Here are a small network's activations along a few directions, averaged over the inputs that share one value of a field.
Values that are neighbours, or in one group, have similar rows; names and order tell nothing.
In the rows, 500 means zero.
Random noise pushes rows far along 2 fixed directions. That doesn't count. These rows show it; they differ only by the noise:
565  453  365  370  589  528  419  701  337  808  409  602  821  560  460  621  632
653  481  486  504  510  606  467  497  404  518  590  469  603  404  493  523  504
731  415  577  573  576  519  534  344  496  412  569  381  529  351  449  391  415
632  452  453  460  562  550  462  553  396  624  503  508  684  462  468  536  541


Field Z:
z15: 386  516  365  319  428  635  351  623  292  487  508  526  501  469  615  554  599
z19: 415  478  324  354  534  241  525  689  530  828  137  690  679  644  340  499  641
z20: 432  572  395  448  350  478  384  710  539  736  325  674  556  499  447  630  574
z6: 435  506  480  536  587  623  494  458  509  432  623  480  481  442  536  510  559
z3: 398  615  581  578  440  518  533  497  647  587  538  607  429  516  498  581  493
z23: 457  669  367  479  246  560  437  653  423  575  539  683  453  494  542  649  555
z16: 462  415  535  544  621  395  570  494  593  512  245  472  429  560  406  452  479
z12: 380  426  579  540  687  391  500  396  546  493  543  425  555  502  516  412  515
z14: 596  466  477  410  564  513  489  538  480  679  453  525  720  461  478  459  560
z22: 469  444  486  355  562  294  475  539  460  617  289  547  603  728  561  459  552
z7: 637  394  639  504  486  412  518  407  602  461  525  442  517  534  445  462  375
z9: 586  508  589  466  367  622  403  513  451  530  682  557  465  478  557  630  531
z1: 404  326  551  494  607  275  613  364  534  535  443  448  590  585  546  440  515
z17: 412  515  519  444  603  491  491  591  455  417  586  530  571  487  610  609  551
z13: 383  526  441  499  464  725  431  569  379  440  739  453  446  412  563  528  479
z8: 309  591  387  520  438  520  543  603  402  585  418  627  453  589  522  546  655
z28: 585  529  528  528  413  525  527  440  564  466  649  467  540  470  495  424  414
z5: 514  496  459  344  553  426  436  614  424  517  346  445  551  560  543  419  555
z26: 466  593  457  469  351  557  418  622  492  554  422  675  494  541  482  613  480
z18: 487  510  363  455  418  718  336  520  346  360  661  395  441  494  625  604  534
z27: 481  519  515  422  501  535  416  427  474  297  475  452  450  479  653  428  458
z21: 547  519  556  531  558  504  575  578  563  539  538  480  453  569  401  540  522
z24: 453  453  524  542  605  342  630  491  685  683  329  551  542  636  365  461  378
z4: 394  457  492  575  618  341  533  523  561  507  310  444  415  589  441  387  581
z25: 427  468  448  582  635  334  582  500  473  464  240  473  490  628  422  408  502
z11: 405  619  387  483  380  629  563  691  447  705  547  647  551  608  565  708  544
z10: 536  376  523  405  669  355  455  390  590  568  377  546  650  536  384  430  494
z2: 568  462  588  609  579  315  702  406  644  524  433  405  439  506  346  475  412
The values of Z form 6 separate groups.
- List the group mates of z2, in the order listed. => z3, z21, z24, z11
- List the group mates of z16, in the order listed. => z8, z4, z25
- List the group mates of z7, in the order listed. => z14, z9, z28, z10
- List the group mates of z1, in the order listed. => z6, z12, z17, z13
- List the group mates of z18, in the order listed. => z15, z22, z5, z27

Field P:
p2: 473  390  484  343  567  603  420  549  343  464  474  467  568  411  681  341  511
p5: 330  497  365  538  552  388  601  729  511  807  221  721  638  759  355  678  629
p7: 329  661  376  612  432  576  499  642  413  477  304  528  409  600  542  635  601
p3: 379  576  353  479  608  565  555  492  435  462  421  421  353  642  529  437  574
p12: 500  572  351  407  388  610  308  630  311  695  502  598  635  445  503  591  465
p14: 400  364  644  561  775  365  567  334  701  555  534  446  587  499  439  410  483
p11: 534  382  466  444  557  175  549  389  587  515  134  476  467  530  415  241  401
p8: 424  453  558  582  683  286  689  558  572  600  463  466  508  545  383  452  480
p15: 728  319  624  493  672  352  491  292  512  434  471  459  695  335  429  313  502
p1: 684  532  681  641  379  489  609  275  680  360  690  377  441  485  498  502  332
p9: 608  362  622  460  729  486  544  421  628  600  491  492  760  514  381  495  467
p13: 322  439  390  423  513  552  401  549  371  421  689  378  514  583  586  577  601
p10: 786  605  726  692  216  571  505  179  724  33  730  361  143  109  494  324  266
p4: 515  519  471  395  437  477  529  699  610  917  334  712  580  614  371  707  525
p6: 699  393  585  474  541  340  479  422  439  294  480  444  330  522  573  321  494
A value of P combines one of 5 hidden first parts with one of 3 second parts; all combinations occur once.
- Changing only the second part turns p7 into p13. p10 has the same second part as p7; what does that change turn p10 into? => p15
- Changing only the second part turns p8 into p14. p1 has the same second part as p8; what does that change turn p1 into? => p9

Field B:
b6: 434  453  409  396  582  337  564  678  515  882  243  690  833  656  379  598  615
b7: 421  563  450  457  346  459  509  722  520  697  425  637  512  655  482  697  560
b2: 661  475  605  557  502  551  559  271  598  346  644  368  381  392  455  342  291
b3: 437  500  423  380  602  666  293  558  370  625  566  566  666  517  570  599  572
b9: 528  557  464  629  476  308  679  508  565  514  197  497  385  561  359  420  469
b4: 516  447  436  371  567  559  295  561  351  500  585  497  630  432  613  486  625
b8: 613  559  521  495  387  740  452  463  424  316  817  407  426  339  591  476  445
b1: 448  423  542  406  551  567  359  390  387  305  737  423  483  408  715  386  518
b10: 450  531  443  430  431  495  477  693  512  764  291  702  689  639  435  737  600
b5: 254  637  422  639  442  483  625  641  498  467  448  499  296  613  490  632  591
The values of B form a line.
- Going along B from b5 by way of its neighbour b9, in what order are b6, b8, b1, b10 met? => b10, b6, b8, b1
- How many steps from neighbour to neighbour lead from b3 to b7, at the fewest? => 5
